A small network was trained on made-up records. Each row is its average activation on records with the value named, seen along a few directions.
Related values have similar rows: they may be neighbours, one step apart, or belong to one group.
In the rows, 500 means zero.
Random noise pushes rows far along 7 fixed directions. That doesn't count. These rows show it; they differ only by the noise:
[485 586 353 542 517 334 662 608 503 479 575 576 694 668 441 527 419 399]
[531 614 572 517 481 548 455 521 546 591 611 426 508 476 718 560 499 569]
[476 585 486 525 425 539 413 488 496 617 535 458 477 471 565 535 592 516]
[417 710 454 450 542 459 444 500 635 542 554 607 430 356 570 503 757 434]
[498 672 503 307 605 586 442 452 761 387 561 671 411 474 571 596 426 442]
[283 566 395 510 507 382 359 500 620 559 590 603 604 527 464 653 561 428]
[556 557 509 407 323 388 500 531 422 590 444 453 544 476 370 510 393 524]
[433 341 541 433 558 481 627 397 461 436 320 511 496 601 399 350 625 554]
[537 615 583 551 585 546 566 535 565 538 626 442 519 503 803 490 585 569]


Field F:
f12: [531 627 547 313 617 487 445 471 647 387 563 607 367 306 639 428 539 464]
f8: [363 554 364 487 369 366 354 492 555 579 519 570 571 505 322 620 452 395]
f7: [446 562 546 491 588 315 558 614 536 503 690 499 558 328 658 454 551 485]
f9: [593 489 404 766 443 584 474 621 410 583 629 480 615 696 508 588 386 422]
f2: [587 450 531 430 348 521 410 518 461 602 455 449 521 508 409 568 337 525]
f10: [443 697 306 944 708 493 594 752 443 548 791 466 689 600 846 645 532 371]
f4: [415 255 706 489 622 572 394 355 561 430 397 418 364 406 500 532 548 663]
f3: [528 459 427 458 468 415 499 589 410 402 362 500 495 482 207 523 361 483]
f6: [757 601 428 495 391 641 500 520 466 426 429 545 322 377 310 474 492 365]
f5: [379 300 447 575 592 453 618 469 526 428 509 487 641 674 588 477 461 551]
f1: [525 566 498 445 608 413 668 575 517 350 614 594 569 417 513 386 435 421]
f11: [262 235 666 494 593 360 409 360 555 490 427 563 581 519 461 566 611 611]
The values of F form a line.
- What is the length, in steps, of the shortest route from f6 to f5? => 5
- Which values are neighbours of f10? Give them in the order they are listed. => f3
- Which values are neighbours of f2? Give them in the order they are listed. => f8, f11
- Which values are neighbours of f1? Give them in the order they are listed. => f7

Field E:
e12: [222 382 331 601 471 460 343 480 603 507 738 618 810 697 421 790 143 415]
e1: [316 180 567 407 464 513 385 269 542 459 333 461 532 696 324 572 485 612]
e3: [460 425 566 512 553 409 597 494 573 458 414 631 590 611 408 505 507 483]
e2: [518 509 312 414 510 303 689 543 561 376 478 615 630 719 356 455 286 390]
e6: [627 485 392 563 446 614 579 442 461 544 362 487 469 651 358 432 626 392]
e4: [641 674 400 578 509 644 690 547 493 498 665 421 490 622 803 450 364 420]
e11: [456 758 476 275 331 321 275 549 526 615 518 602 452 168 433 525 550 434]
e8: [260 636 243 639 451 253 301 682 505 662 750 667 639 421 356 671 636 310]
e7: [462 298 802 473 639 797 304 257 499 439 344 368 176 365 641 471 646 743]
e9: [645 672 446 535 625 530 735 664 418 422 461 487 492 498 462 426 473 498]
e10: [582 432 469 586 522 505 589 593 433 384 536 487 574 603 448 444 451 426]
e5: [442 382 471 552 774 375 688 573 591 298 553 600 643 600 586 532 461 477]
The values of E form a line.
- Going along E from e3 by way of its neighbour e6, in what order are e12, e2, e8, e5 met? => e2, e12, e8, e5
- Which values are neighbours of e9? Give them in the order they are listed. => e7
